Each row below holds a small network's activations on one input, seen along a few directions.
Each table varies a few parts of the input and shows all the possible inputs, shuffled.
Descriptions start from the smaller parts, as in this example, which fits no table here: one of 4 places along a line, together with either a single point or one of 11 places around a ring or (one of 3 separate values, together with one of 8 places around a ring).
Shared parts are said once, and a part with two or three values counts as separate values.
In the rows, zero is written as 128.

Other details of the inputs shift rows strongly along two fixed directions, in all tables alike. That doesn't count.

Table:
x1: [161 126 147 166 101  78  90 108  22 181 158 158  85 113 170]
x2: [148 140 146 109 152 132  93 110 145 118 115 117 138  93 122]
x3: [ 89 120 124 151 136 128 190 164 177  65 122 119 146 122 129]
x4: [157 122 164 189 127  83 139 128  59 136 158 155 104 129 162]
x5: [102 119 129 147 147 122 188 172 184  73 129  95 124 146 120]
x6: [139 157 102  72 111 131  89  83 102 171 110 137 128 120 100]
x7: [112 121 148 195 163 144 154 145 191  65 108 108 131 132 151]
x8: [145 146 142 121 152 159  95 107 153 132  90 117 125 123 145]
x9: [ 91 105 142 149 140 132 177 169 180  75 135  97 157 146 137]
x10: [159 137 105  70 117 150  86  89 108 172 122 133 108 131  94]
x11: [116 146 120  88 134 131 114 124 148 135 116 119 130 136 102]
x12: [154 138 153 119 147 132 103 115 168 150 109 124 137  93 114]
x13: [131 143 108  92 127 138 134 105 142 128 111 110 128 122 102]
x14: [117 116 127 171 104  90 146 164  59 158 154 149 102 150 148]
x15: [159 119 108 155  82  92 106 129  26 189 159 175  85 151 136]
x16: [115 141 111  93 128 145 122 109 142 132 121 126 154 116 120]
x17: [120 129 121  94 120 148 123 102 138 130 117 112 161 123 119]
x18: [130 115 124  93 123 161 110 112 146 128 127 123 151 133 116]
x19: [123 127 117  90 129 156 113 123 147 127 120 139 132 123 106]
x20: [109 139 122  88 139 144 112 124 146 141 127 120 146 131 119]
x21: [112  82 127 237 110  91 203 207 104  85 181 156 114 155 176]
Each input here is: either one of 2 separate values or one of 4 places along a line or (one of 3 separate values, together with one of 5 places along a line).
A walk changes only the place on the line of 5. It starts at x18 and steps to x21. List the rest of the walk in order.
> x19, x15, x10

Table:
x22: [ 94 122 114 103 135 145 161 153 184  91 127 112 151 137 107]
x23: [140 156 125  64 131 153  67  71 117 174 103 126 142 108 113]
x24: [137 122 133 155 120 110 135 134 106 128 140 143 120 120 141]
x25: [116 135 135 123 156 136 148 144 196  86 111 107 131 121 111]
x26: [139 133 125 154 122 108 136 134 106 136 128 137 104 129 132]
x27: [135 117 134 157 122 124 121 138 104 143 138 139 119 139 147]
x28: [114 119 138 132 152 156 145 138 194  76 115 107 147 129 130]
x29: [154 156 125  33 136 162  54  58 132 171 104 125 140 101  91]
x30: [139 121 138 149 122 107 127 137 102 138 144 142 118 123 138]
x31: [118 122 102 126 100 119 140 137  91 147 142 142 124 145 125]
x32: [133 118 129 162 121 127 129 135 107 133 133 140 121 136 150]
x33: [121 119 107 124 102 118 141 135  90 145 146 136 123 149 123]
x34: [142 128 129 154 122 105 137 134 102 134 133 131 102 135 132]
x35: [132 123 139 155 122 111 132 129  96 135 138 129 125 131 149]
x36: [104 128 146 128 156 140 147 143 193  82 116 104 154 118 130]
What do these inputs look like to the network?
> one of 3 separate values, together with either a single point or one of 4 places along a line
Changing only the choice among 3 separate values turns x29 into x24. The same change can be made to x35. Which row results?
> x23
Which other rows does x32 become when the choice among 3 separate values takes its other values? List them by row number.
> x27, x28

Table:
x37: [106 141 127 118 116 106 117 121  82 152 136 139 138 124 139]
x38: [114 147 112 131 123 124 115 127  93 162 119 137 111 143 142]
x39: [137 152 179 102 197 170 108  91 248  80  77  95 154  80 110]
x40: [143 110 130 163 109 104 135 145  81 163 160 143 112 160 132]
x41: [137 140 127 124 119 110 132 122  92 160 121 127 107 146 114]
x42: [120 129 128 148 114 110 130 136  69 149 132 132 105 158 147]
x43: [135 125 121 152 100  99 145 125  77 149 147 160 133 123 131]
x44: [ 91  93 147 172 142 129 189 187 165  62 159 119 151 145 161]
x45: [143 137 119  44 125 178  61  84 139 178  97 111 143 126  96]
x46: [112 108 127 179 137 124 201 162 180  57 138 116 137 150 127]
x47: [110 122 109 155 143 140 176 166 202  56 118 130 122 123 121]
x48: [145 107 130 135 110 104 128 148  82 147 168 149 108 130 134]
x49: [141 154 106  35 122 152  70  70 133 152 112 145 145  88  83]
x50: [143 128 107 174 104 111 147 136  81 159 135 161 103 144 139]
x51: [131 144 115 157 116  97 144 142  87 169 127 142  99 143 131]
x52: [150 142 119  35 132 168  58  91 142 167 107 130 122 122  80]
x53: [130 115 122 144 107 122 136 121  66 137 155 148 127 140 157]
x54: [172 135 168 159 146 111  86 104 108 141 124 142  92  92 146]
x55: [118 136 120  50 159 174 136 108 230  58 109 104 158  97  86]
x56: [141 137 115  45 126 172  58  79 141 178 110 107 148 128  95]
x57: [129 142 120  42 137 179  52  78 136 172 116 121 149 140 102]
x58: [ 97 112 133 174 135 116 196 178 173  64 118  91 129 143 139]
x59: [181 142 164 157 149 106  82 109 107 138 125 141 100  96 150]
x60: [134 122 111 138 110 136 108 138 107 174 126 137 121 136 137]
x61: [110 104 132 143 148 133 164 175 202  61 143 113 130 140 115]
x62: [ 96 112 129 152 143 156 175 153 184  50 117 116 144 148 138]
x63: [126 135 108 160 107 104 134 142  84 166 123 129 104 137 145]
x64: [136 139 130 113 120 102 139 118  88 159 140 126 121 130 121]
x65: [139 136 120 117 117 107 120 129  93 146 127 131  90 136 113]
x66: [139 131 118 135 119 129 117 138 110 177 129 150 116 141 123]
x67: [126 122 182 210 178 123 152 156 183  50 121 114 139 115 183]
x68: [118 137 113  62 159 177 126 107 236  60 103 101 148 116  78]
x69: [103 114 130 175 142  96 195 184 172  53 145 107 110 144 127]
x70: [164 130 168 168 139 120  88  97 105 153 113 124 113  96 161]
x71: [138 122 100 167  98 123 133 131  85 156 127 145 111 136 148]
x72: [ 91 159 133  56 164 149 143 115 231  85  94  96 179  97  80]
x73: [112 114 133 142 143 135 197 149 188  58 135 115 153 125 124]
x74: [118 126 124 159 113  99 132 135  65 149 150 130 107 162 150]
x75: [129 142 120  40 121 160  61  83 137 179 110 123 169  98  98]
x76: [141 135 122  33 126 170  68  80 135 176 117 111 157 110 103]
x77: [174 129 165 192 136 103  99 115  89 147 125 128 114 106 177]
x78: [131 121 119 163 103  92 138 135  70 155 144 117 106 151 143]
x79: [127 109 133 151 112 129 118 145  77 154 144 145 115 162 150]
x80: [125 153 110  49 138 185  53  89 143 183 100 135 143 128 109]
x81: [118 135 129 112 122 116 124 117  80 150 142 126 126 136 143]
x82: [ 78 109 143 143 145 138 163 172 190  67 139 124 174 125 141]
x83: [142 111 110 160  96 117 132 120  78 145 143 131 117 147 142]
x84: [144 109 114 169  92 117 140 131  69 145 134 138 109 147 147]
x85: [ 98 137 118  66 146 174 132 105 229  72  93  99 191  90  98]
x86: [143 108 137 151 109 102 145 146  75 162 166 147 121 142 140]
x87: [118 126 124 157  97  80 141 140  66 156 144 133 128 121 147]
x88: [ 98 137 118  68 162 193 123 100 228  65  99  96 170 131 101]
x89: [134 150 126  37 130 154  70  83 140 182 114 137 164 104  84]
x90: [ 90 122 134 160 139  89 193 183 175  54 141 121 134 111 126]
x91: [ 95 118 135 137 143 122 189 159 184  65 128  85 151 121 135]
x92: [149 128 119 131 110 130 131 112  93 150 124 143 114 145 117]
x93: [ 91 115 116 185 140 143 186 172 179  59 124 131 136 144 155]
x94: [138 135 123 106 119  99 127 125  89 144 146 131 104 120 120]
x95: [151 116 114 150 102 113 132 133  79 133 140 153  90 140 127]
x96: [136 130 125 160 112  86 148 135  73 158 148 130 102 156 129]
x97: [109 101 145 174 142 128 192 187 185  73 133 117 135 153 128]
x98: [146 143 108  37 120 171  79  60 127 161 108 114 154 104 103]
x99: [ 98 101 139 163 136 108 181 193 183  59 153 134 144 115 129]
x100: [144 152 105  44 135 169  56  97 151 177 104 140 121 113  86]
x101: [118 121 120 151 101 112 129 124  69 139 149 161 139 128 153]
x102: [179 135 172 199 142  91 113 120  85 150 132 144 106 114 167]
x103: [134 137 109 161 112  89 136 153  80 154 137 149  79 135 134]
x104: [152 135 174 164 149 127  82  97  99 146 119 138 114 107 169]
Changing only one part turns x43 into x85. The same change can be made to x66. Which row results?
> x60
Changing only one part turns x62 into x92. The same change can be made to x82. Which row results?
> x89
What do these inputs look like to the network?
> one of 4 places along a line, together with either one of 2 separate values or (one of 3 separate values, together with one of 5 places along a line)
Which other rows does x56 become when the choice among 3 separate values takes its other values? List them by row number.
> x78, x83
